B: 24  -32  7  -7  37  31  -64  81  37  -16  -30  14  -19  -5  11  8  18  -16  30  -25  22  -28  34  -18  10  9  -6  -28  -21  6  25  32  -10  -12  -36  -13
A: -9  34  -13  25  -45  -28  13  -50  -12  -4  -1  -2  6  9  -6  15  -35  -7  9  -9  -40  7  -29  41  -29  -4  13  61  37  -26  -42  7  -17  -2  50  43
K: 29  -5  28  -11  26  -46  58  -43  -31  -3  -11  -9  19  -35  -17  -26  59  -11  -20  -35  6  -11  68  -43  22  2  15  -1  -13  -31  2  9  -12  -2  6  -17
J: -8  -11  -6  -1  -21  28  -16  6  28  -17  26  16  21  24  -16  17  -47  -24  -21  38  -7  31  -62  58  24  0  -44  -16  -7  49  9  -48  28  -7  2  23
F: 11  -32  36  5  39  32  38  12  -29  -5  -16  11  18  14  30  -30  8  -19  -16  -13  -31  -12  28  -35  -30  16  53  -8  -43  -41  10  26  4  7  -10  -30
next: -16  -30  14  -19  -5  11  8  18  -16  30 : -25  22  -28
order: -7  37  31  -64  81  37  -16  -30  14  -19  -5  11  8  18  -16  30  -25  22  -28  34  -18  10  9  -6  -28  -21  6  25  32  -10  -12  -36  -13  24  -32  7 : B
30  -6  26  -10  26  -43  57  -43  -30  -3  -12  -6  18  -36  -17  -28  59  -13  -19  -36  5  -10  66  -43  23  2  15  -2  -14  -31  0  8  -14  -3  5  -17 : K
next: 7  -7  37  31  -64 : 81  37  -16
next: 9  -6  15  -35  -7  9  -9  -40  7  -29  41 : -29  -4  13

L: 0  2  -61  6  -4  -2  0  -21  -10  4  -2  16  63  -5  6  -8  9
T: 6  7  -64  6  -5  -3  -5  -19  -19  3  7  20  27  -37  -6  -21  -45
C: 5  9  -44  6  -8  0  -10  1  -20  -3  10  19  49  -16  2  -22  -37
P: -5  7  -24  9  -19  6  -10  14  -16  -11  -2  20  27  -21  -6  -21  -20
S: 6  7  -64  6  -5  -3  -5  -19  -19  3  7  19  74  -8  4  -21  -19
E: -32  14  -24  20  -29  -1  -22  1  14  -30  -20  16  13  -46  12  -21  -7
M: 5  7  -6  -1  -2  0  -5  3  -12  -2  6  10  8  -3  -1  -9  -19
N: 28  22  -21  -5  -1  0  -18  19  -28  -3  37  19  34  -4  -6  -27  -60
X: -3  1  -8  -44  9  2  19  10  0  -37  -22  6  49  -9  -16  -20  5
G: -5  7  -24  9  -19  6  -10  14  -16  4  -2  16  27  -37  -6  -21  -20
order: -37  -22  2  -16  49  19  10  -3  -20  1  -10  0  -8  6  -44  9  5 : C
next: 6  10 : 8  -3  -1
5  9  -44  6  -8  1  -9  1  -20  -2  10  19  50  -16  2  -23  -37 : C
0  2  -61  6  -4  -2  0  -21  -10  4  -2  16  63  -5  6  -8  9 : L
4  7  -5  -2  -3  -1  -5  4  -11  -4  7  10  8  -3  -2  -7  -20 : M
-6  7  -24  9  -19  6  -10  14  -15  -10  -1  22  26  -21  -6  -21  -19 : P

U: 27  31  -14  -12  -10  -15  -40  -5
H: -5  -40  -10  -15  31  27  -14  -13
W: -14  -15  31  -10  -5  -12  26  -40
order: -15  -5  31  -14  -10  -40  26  -12 : W
next: -40  -10  -15  31 : 27  -14  -13
next: 31  -14  -12  -10 : -15  -40  -5
order: -40  -15  -14  -12  -10  -5  26  31 : W
order: -40  -15  -14  -12  -10  -5  27  31 : U
order: -40  -15  -14  -13  -10  -5  27  31 : H

Y: -17  -16  -5  -28  6  1  44  -28  33
V: -17  -16  -43  -28  6  1  44  -28  33
R: 44  -5  18  -17  -28  1  -16  53  6
D: 6  -5  -16  64  -12  -4  2  -20  28
Z: -17  -16  -5  -28  6  1  44  54  18
next: -5  18 : -17  -28  1
-14  -16  -5  -30  4  3  44  56  19 : Z
order: 44  54  18  -17  -16  -5  -28  6  1 : Z
-18  -16  -5  -29  6  2  43  -28  34 : Y
44  -5  17  -18  -28  2  -16  53  6 : R

nobo: -17  -32  43  -17
Fadi: -87  -23  46  13
dadub: 22  -42  33  -18
bovab: 46  -88  -23  13
fen: -23  -86  13  46
-24  -86  13  47 : fen
46  -88  -23  13 : bovab
order: -86  -23  13  46 : fen
46  -88  -22  12 : bovab
-87  -23  46  13 : Fadi
order: -87  -23  13  46 : Fadi

mamil: 53  29  14  -34  68  -33  -17  -17  -44  16  -2  17
Pabid: -49  -26  -27  -50  8  -35  -16  -34  -34  1  -25  -69
peto: 74  13  -14  -65  26  36  21  43  -6  -19  4  -30
pepeb: 31  36  -17  -37  16  -80  8  15  -64  -26  -56  73
kote: 14  63  17  -3  4  26  24  30  -27  59  63  8
sez: -34  14  22  45  -19  -71  -36  23  -12  -14  -46  9
Tul: -66  12  -5  -24  1  52  -43  -12  59  -42  -21  2
ves: -65  -36  23  -6  26  36  43  21  -65  35  1  -16
-65  -37  24  -7  26  36  43  21  -65  35  0  -15 : ves
next: -65  26  36  21  43  -6 : -19  4  -30
-34  15  23  44  -19  -72  -35  23  -11  -13  -45  9 : sez

